Each row below holds a small network's activations on one input, seen along a few directions.
In each table, some parts of the input vary, and every possible input appears once, in random order.
A made-up example of a description, with smaller parts first: one of 3 separate values, together with either a single point or one of 9 places around a ring or (one of 5 places around a ring, together with one of 6 places along a line).
Shared parts are said once, and a part with two or three values counts as separate values.
In the rows, 128 means zero.

Other details of the inputs shift rows strongly along two fixed directions, in all tables alike. That doesn't count.

Table:
row 1: [ 49 136 166 153 202 148 154  95 132  88 118 115]
row 2: [ 62 172 161 160 184 137 159  79 115  81 123  86]
row 3: [  5 136 185  99 179 185 207 154 125 100 120  81]
row 4: [166 141  62  83  87 125 109 148 116 149 148 131]
row 5: [146 213 191 182 206 160 137  11 146 106 125 138]
row 6: [134  83  99  83  97  98 128 177 118 160  97 153]
row 7: [ 81 186 158 199 216 114 157  31 149  46 129 112]
row 8: [149 157  85 116 110  99 134 162 134 162 121 144]
row 9: [156 101 133 116  86 194  98 143 125 196 140 129]
row 10: [ 99 112  73  56 105 153 161 213 138 177 121 127]
row 11: [204  95 131 163 145 114  62  72 143 122 123 169]
row 12: [ 68  50  78  82  61 173 131 208 111 162 160  71]
row 13: [146 101  87  11  38 164 138 176 105 147 156  62]
row 14: [219 127 124 169 126 100  64  59 123 119 132 136]
row 15: [157  92 167 208 112  76 103 171 139 138 133 182]
row 16: [155 117  75  90 121 133 106 145 142 141 134 170]
row 17: [158 130 164 213  87  74  86 146 111 139 120 145]
row 18: [ 28 179 125  27 178 159 245 120 110  90  98  62]
row 19: [208 103 140 132 131  89  76  93 160 109 124 193]
row 20: [170 127 157 216  89  65 105 157 117 128 135 154]
Each input here is: one of 2 separate values, together with either one of 4 places along a line or one of 6 places along a line.
- The inputs of row 17 and row 3 match in every part but the choice among 2 separate values. If row 7 is changed in the same way as row 17 into row 3, which row does it become? => row 12
- Which other rows does row 6 become when the choice among 2 separate values takes its other values? List them by row number. => row 18

Table:
row 21: [115 163 140 211 222  94 135  71 148 104 100 159]
row 22: [138 110  89 131  88 115 116 169 156 159 147 148]
row 23: [221 134  99 162  77  87  60  84 129 142 137 154]
row 24: [124 202 174 166 174 133 136  49 118  70 142 103]
row 25: [ 95 179 104 122 166 114 170 105 145 103 129 138]
row 26: [186  84 125 168  88  55  77 131 158 131 129 178]
row 27: [147 101  94 101  72  79 116 150 120 132 126 128]
row 28: [ 75 141 144  99 159 169 181 130 117 149  97  90]
row 29: [177  96 110 155  86  59 108 152 102 132 116 129]
row 30: [ 81 180 172 196 192 118 155 110 154  79 135 144]
row 31: [ 61 154 160  84 129 214 178 119 117 102 172  39]
row 32: [203 131 113 150  71  68  86 138 130 177 112 184]
row 33: [106  75 134 114  50 123 126 206 110 135 151  89]
row 34: [ 98 167 137  91 145 152 201 137 107 133 107  89]
row 35: [ 32  94 130 109 147 211 177 176 120 128 144  95]
row 36: [ 34 148 161  85 132 187 174 159 104 142 116  74]
row 37: [ 44 129 129  77 171 142 176  99 142  90 109  94]
row 38: [177  63 114 179  89  60  67 144 113 157 105 145]
row 39: [ 53 137 138  78 117 212 150 122  94 127 154  33]
row 40: [ 99  95  93  48  56 167 133 190 117 204 118  99]
row 41: [179 157 162 192 176 124 119  44 148 101 140 131]
row 42: [ 89 120  82  95  39 140 139 237  81 162 156  78]
row 43: [ 83 133 174 174 166  94 121  99 125  81 109 127]
row 44: [114  53  98  74  48 142 153 220 106 161 143  64]
row 45: [159 147 148 130 185 113 105  91 147 131  92 195]
row 46: [220  98  94 133  98 121  35 103 126 154 128 164]
row 47: [141 193 189 195 159  83 128  95 124 104 107 164]
row 48: [ 69 159 182 114 135 169 181 153 131 124 133 100]
row 49: [106 158 133  80 200 113 174  88 133  56 113 138]
row 50: [ 72 131 201 149 201 183 170 100 137 108 114 143]
row 51: [116  90  70  50  46 191 109 151 111 179 147  61]
row 52: [160 176 138 157 165 128 140  52 118  97 130 101]
row 53: [115 177 173 140 188 127 168  75 179 108 112 165]
row 54: [167 104 136 138  85 124 131 173 129 181 123 130]
row 55: [121  96  65  74 107 148 110 187 120 167 132 137]
row 56: [122 189 115 124 215 110 158  87 145  78 122 175]
row 57: [170  75 103 112 114  86  70 141 128 134 112 170]
row 58: [ 79 107 162 111 154 226 150  94 113 111 162  84]
row 59: [172 188 153 133 196  95 134  74 144 102  98 200]
row 60: [154 109 133 168  68  59  91 165  97 119 129 133]
row 61: [ 76 126 109  64 129 215 166 112  99 141 139  28]
row 62: [145 154 135  92 178 179 139  74 155  88 144 127]
row 63: [169 105 106 186 102  94 108 171 138 160 136 150]
row 64: [150 116 126 224 102  70  49 154 122 154 125 172]
row 65: [ 99 153 128  80 144 193 166  85 155 104 151  83]
row 66: [143 159 131 148 206 114 134 101 173  91 130 191]
row 67: [197 129  94 204 104  54  90 148 116 153 124 169]
row 68: [236 121  86 125  83 106  55 111 116 141 138 160]
row 69: [156  99 113  54  84 159 131 194 134 175 133 142]
row 70: [130  57  86  28  63 151 134 214 121 146 147 106]
row 71: [115 162 124 183 196  90 116  69 168 110 110 181]
row 72: [166  32 150 198  90  93  59 153 120 140 131 174]
- The inputs of row 29 and row 34 match in every part but one. If row 26 is changed in the same way as row 29 into row 34, which row does it become? => row 53
- The inputs of row 41 and row 54 match in every part but one. If row 61 is changed in the same way as row 41 into row 54, which row does it become? => row 28
- What is each input in this table made of? => one of 4 separate values, together with either a single point or (one of 3 separate values, together with one of 4 places along a line)
- Which other rows does row 70 become when the choice among 4 separate values takes its other values? List them by row number. => row 62, row 66, row 69
- Start at row 66 and move only the place on the line of 4, one step at a time. The first step leads to row 22. Which rows follow, in order? => row 63, row 30
- Which other rows does row 24 become when the choice among 3 separate values takes its other values? List them by row number. => row 31, row 39
- Which other rows does row 46 become when the choice among 3 separate values takes its other values? List them by row number. => row 62, row 68

Table:
row 73: [ 65  97 111  67 114 162 172 197 124 152 122 103]
row 74: [ 80 164 176 138 204 154 166  70 134  84 115 116]
row 75: [198 119 111 156 123  91  67  99 145 138 128 169]
row 76: [168  88 113 140  68 113  93 161 109 165 133 122]
row 77: [ 73 126 103  60  99 170 171 182 102 147 131  64]
row 78: [130 109 131 151 114 135 104 143 125 143 136 136]
row 79: [ 73 179 168 129 200 129 185  92 138  68 117 116]
row 80: [ 71 166 155 143 198 137 175  78 138  73 124 120]
row 81: [101 111  92  35 101 182 155 153 117 137 141  76]
row 82: [ 77 177 174 144 205 146 185  84 150  78 123 114]
row 83: [187 105 122 179  90  93  77 139 124 163 126 150]
row 84: [175 120 126 184 119  70  81 128 126 126 125 171]
row 85: [164  95 137 178 129  68  90 139 143 138 108 194]
row 86: [137 114 121 148 114 127 117 145 128 140 137 128]
row 87: [158 125 104 108 114 132 111 125 134 141 131 137]
row 88: [148 163 142 135 183 119 133  64 148  92 117 156]
row 89: [120  94 120 102  72 145 136 183 111 152 144  91]
row 90: [183  92 120 179  90  90  77 144 124 147 136 156]
row 91: [101 181 140 101 202 157 175  69 150  85 120 126]
row 92: [ 70  98 118  72  99 190 156 176 105 141 146  74]
row 93: [102 115  93  35 100 184 160 155 116 137 140  78]
row 94: [128 138 134 160 131 110 120 113 127 131 120 133]
row 95: [189 103  96 111  72 115  90 151 120 163 133 148]
row 96: [106 161 136 100 197 148 157  64 147  81 124 119]
row 97: [122 164 156 167 168  96 136 106 141 100 116 149]
row 98: [ 74 171 161 138 196 137 176  71 133  80 114 111]
row 99: [173 110 159 193 113  89  76 123 132 133 127 169]
row 100: [137 112  92  76  98 153 121 146 126 149 138 109]
row 101: [187 110  93 115  75 118  90 154 124 170 134 150]
row 102: [124 138 144 165 128 105 124 124 135 124 127 139]
row 103: [123 158 140 167 173 101 130 105 138 101 120 152]
row 104: [ 68 111 130  74  95 189 163 184 112 148 143  71]
row 105: [110  97 114 105  64 134 132 183 108 152 141  95]
row 106: [147 169 144 136 182 118 140  69 143 100 118 161]
row 107: [163  99 106 132  69  98  92 170 104 161 126 128]
row 108: [ 63 114 101  76  94 175 166 180 109 144 145  72]
row 109: [201 135 119 159 119  91  84 111 137 150 124 184]
row 110: [169 136 162 207 153  92  80  85 138 128 114 176]
- The inputs of row 106 and row 109 match in every part but one. If row 95 is changed in the same way as row 106 into row 109, which row does it become? => row 101
- What is each input in this table made of? => one of 2 separate values, together with either a single point or one of 6 places along a line or (one of 3 separate values, together with one of 4 places along a line)
- Which other rows does row 76 become when the choice among 3 separate values takes its other values? List them by row number. => row 89, row 90
- Which other rows does row 103 become when the choice among 2 separate values takes its other values? List them by row number. => row 84
